Each row below holds a small network's activations on one input, seen along a few directions.
In each table, some parts of the input vary, and every possible input appears once, in random order.
A made-up example of a description, with smaller parts first: one of 6 places along a line, together with either a single point or one of 11 places around a ring or (one of 3 separate values, together with one of 5 places around a ring).
Shared parts are said once, and a part with two or three values counts as separate values.

Other details of the inputs vary at random and push rows far along three fixed directions, the same in every table; ignore that.
To show where, the next rows are all for the same input, with only those details redrawn:
[-12 -27 -25  25  18  25  17  21  -6 -13  -3  18]
[ -1  13  -7  -3 -18   0  -6 -13  26  32   4  -7]
[  0 -17 -43 -23  -8  27 -13  22  10  28  10   7]
[ 31  48  31   6   8 -50  -2  35   4 -26   0 -44]
[ 33   0 -22 -24  21 -14 -15  88 -15 -29  12 -18]
[-10 -14  -9  38  16  14  19   6   0 -16  -6  14]
[ 32  20  -2 -13  16 -27 -11  66  -8 -27   9 -29]
[ -1  25   2   2 -18  -3  -2 -22  26  28  -2 -15]

Table:
x1: [  8 -10  17   2 -11   1  41 -20 -22 -39   5  46]
x2: [-24   7  17  38  17  -8  28 -15   3 -12 -11   7]
x3: [ 36  51  23 -25 -23 -63  20  14 -21 -52   7 -13]
x4: [-18  26   4 -11 -17 -13 -20 -27  18  24 -11  -3]
x5: [ -1 -49 -21  18  26  28  14  12 -10 -18  -2   6]
x6: [ -1   4  34  43  12   5  11 -25 -11  -7 -11  11]
x7: [-15 -42  -3   7  19  34  -9  30 -28 -19  -1  34]
x8: [  6 -22 -22 -45   7  33 -17  26  -7  33   6  13]
x9: [ -1   5   4 -20  -3  -6  -9 -28  18  27   5 -21]
x10: [ -2  -8  10   7 -13  -9  46 -48 -14 -43   0  19]
x11: [-13   8  18  50   9  -7  28 -22  12 -10 -11   0]
x12: [ -6  26  -3   2 -17  -9 -14 -28  11  31   3  -8]
x13: [-23 -27  17  28  11  -2   1 -13 -12 -24  -3   1]
x14: [ -5   5  15 -24 -12   8 -23 -15   4  28 -11   4]
x15: [ -8  -3   4 -20 -12 -11 -23 -30   9  23  -7 -16]
x16: [-22 -19 -38 -30 -16  23 -31  21  -7  23   8  13]
x17: [ 16  -7  -3 -22  -2  23 -13   4  11  33   8   3]
x18: [  2   8   1  -8 -10   0 -17 -39   9  25   4 -23]
Question: Changing only one part turns x11 into x17. The same change can be made to x4. Which row results?
Answer: x14
Question: What do these inputs look like to the network?
Answer: one of 3 separate values, together with either a single point or one of 5 places around a ring
Question: Change only the choice among 3 separate values in x7. List by row number the other rows that result.
Answer: x13, x16

Table:
x19: [ 13   7  -4 -21  -5 -15 -16  13   7   4   3 -26]
x20: [ 14  -4   6  -6  13 -16  20  28 -27 -42   2   8]
x21: [ 18  52  26   8   1 -47  -5  13   8 -13  -4 -37]
x22: [ 22  11 -19 -58 -27   0 -16   6  -5  17  14  -6]
x23: [  4  48  51  23 -30 -34  26 -69  16  -8 -13 -15]
x24: [ 19  41  12 -13 -13 -22 -17  14  12  15   7 -33]
x25: [-25 -46 -13  31  20  37  19  -3  -2   3 -11  39]
x26: [-17 -32 -35 -35 -16  50 -24 -32  16  62   9  19]
x27: [  3   1  16  14  16 -12  -3   8 -13 -24  -4 -13]
x28: [ 21  32  38   4  -9 -39  20 -22  -5 -22  -4 -17]
x29: [ -2  26  24   1 -35 -11  18 -75  25  20  -3   0]
x30: [  7 -10 -11  16  21  -2   9  21  -4 -17   2  -4]
x31: [-28  -6  16  50   9  -6  22 -27   4 -15 -18  12]
x32: [ 25  38  17 -31 -25 -33  -7   2  -8  -5   9 -20]
x33: [-22 -19 -35 -19 -26  34 -15 -36  23  50   2   8]
x34: [-16  -9  11  31  -9   5  32 -36  -5 -20  -3  29]
x35: [ 12 -14  -1  -3  18  -9  22  38 -26 -55   4  13]
x36: [ 12  25   6 -30 -13 -17 -33   8   2  14   8 -29]
x37: [  6 -11 -16  -6  18   9   0  43  -4  -6   7   0]
x38: [-26   0 -16 -23 -25  23 -24 -50  24  57   1   9]
x39: [  2 -13 -19   6  22  10   0  46 -10 -15   5  11]
x40: [-35 -38 -17  27   7  26  18 -23   6   5  -8  25]
x41: [-16  -1   8   5 -11   8  -5 -54  19  31  -3  -3]
x42: [-24  -7  19  48  -3  13  17 -40  11  13 -15  19]
x43: [ 10  13  -7 -56 -16   4 -37   9   9  40   9 -20]
x44: [-23 -11 -12  10 -15  12  -3 -27  13  22  -2   6]
x45: [  2 -35 -41  -7  31  17   1  61 -16 -20  11  12]
x46: [  0  -4  13   6  23 -13  -1  21 -14 -26  -3  -9]
x47: [  7 -18   7  14  29   4  -1  37 -27 -35  -4   0]
x48: [-18  -9  14  34   5  -1  37 -29 -15 -28 -10  33]
x49: [ 14  40  36  31   4 -29  11  -2   7 -15 -10 -31]
x50: [ 21  59  56  -1  -2 -53 -16   5  -1 -13 -10 -44]
x51: [ 14  -7 -44 -72 -23  15 -25  30  -4  14  22  14]
x52: [  3  -2  18  14  16  -7  -5  24 -19 -23  -1  -5]
x53: [-28 -25   9  54  17  19  23 -20   0  -6 -20  36]
x54: [-18 -29  -3  28   4  30  13 -32  13  21 -10  26]
x55: [ 19  -1 -24 -46 -14  17 -35  26   7  35   8  -9]
x56: [  9  13 -30 -34 -17   4 -27  15  14  34  16 -15]
x57: [ 10 -30 -29  -3  26  21   0  48 -10 -11  10   9]
x58: [ 11 -27 -28  13  35   8   5  61 -23 -39   6   4]
Question: What do these inputs look like to the network?
Answer: one of 5 places around a ring, together with either one of 2 separate values or one of 6 places around a ring
Question: Changing only the place on the ring of 5 turns x34 into x23. The same change can be made to x32. Which row results?
Answer: x22
Question: Changing only the place on the ring of 5 turns x46 into x38. The same change can be made to x43. Which row results?
Answer: x50
Question: Change only the place on the ring of 5 in x53. List by row number the other rows that result.
Answer: x25, x42, x54, x55
Question: Change only the choice among 2 separate values in x28. List by row number the other rows that result.
Answer: x29

Table:
x59: [  3   1   9  -7   9 -24   6  21 -15 -37   6 -11]
x60: [ -3  26   1  15 -12   2  -9 -28  31  38   1 -19]
x61: [ -8  -3 -11 -15 -13  -1 -24 -11  12  31   0 -12]
x62: [  4  10  15  -9 -14   5 -10 -24  18  37  -5 -21]
x63: [-32 -61 -41  18  24  47  -9  19  -6   2   5  26]
x64: [-10  21   9 -13 -34  -9   1 -52   9   7  -1  -4]
x65: [ 18  24  19  17  -7 -26  26  -6 -11 -33   1  -4]
x66: [ 11  17  -1 -22   0 -11 -14  23  -3   6  -4  -2]
x67: [ -9 -11  10  28  14   3   4  17  -2 -18 -14  13]
x68: [ 34  -6 -28 -74 -21  13 -31  29 -15  10  21   0]
x69: [ 13  14  16  16   4 -26  25   4   0 -30   3  -5]
x70: [ 18  13  10 -21   4 -12  -8   8  -3   5  -1 -17]
x71: [  9   0  -1   6  25  -6 -22  59 -16 -13   4  -6]
x72: [-19 -13  19  46  18  19   8 -28   8   8 -11   3]
x73: [ 10  16  22   1  -5 -16  13  15 -22 -37  -3   4]
x74: [ 21   0  14  -8  16 -18   6  20 -22 -26   7  -5]
x75: [ -1  25  -1  -2 -17  -6   8 -37  28  29  -4  -8]
x76: [-27 -35 -13  17   8  28  22 -13  -5  -7  -1  50]
x77: [ -1 -25 -48 -22  -9  32 -13  19  14  36  10   7]
x78: [-30 -14   1  28  10   6  20 -34   1  -7 -14  11]
Question: What do these inputs look like to the network?
Answer: one of 4 separate values, together with one of 5 places along a line
Question: Changing only the choice among 4 separate values turns x59 into x76. The same change can be made to x78. Which row results?
Answer: x66
Question: Change only the choice among 4 separate values in x61. List by row number the other rows that result.
Answer: x62, x67, x77
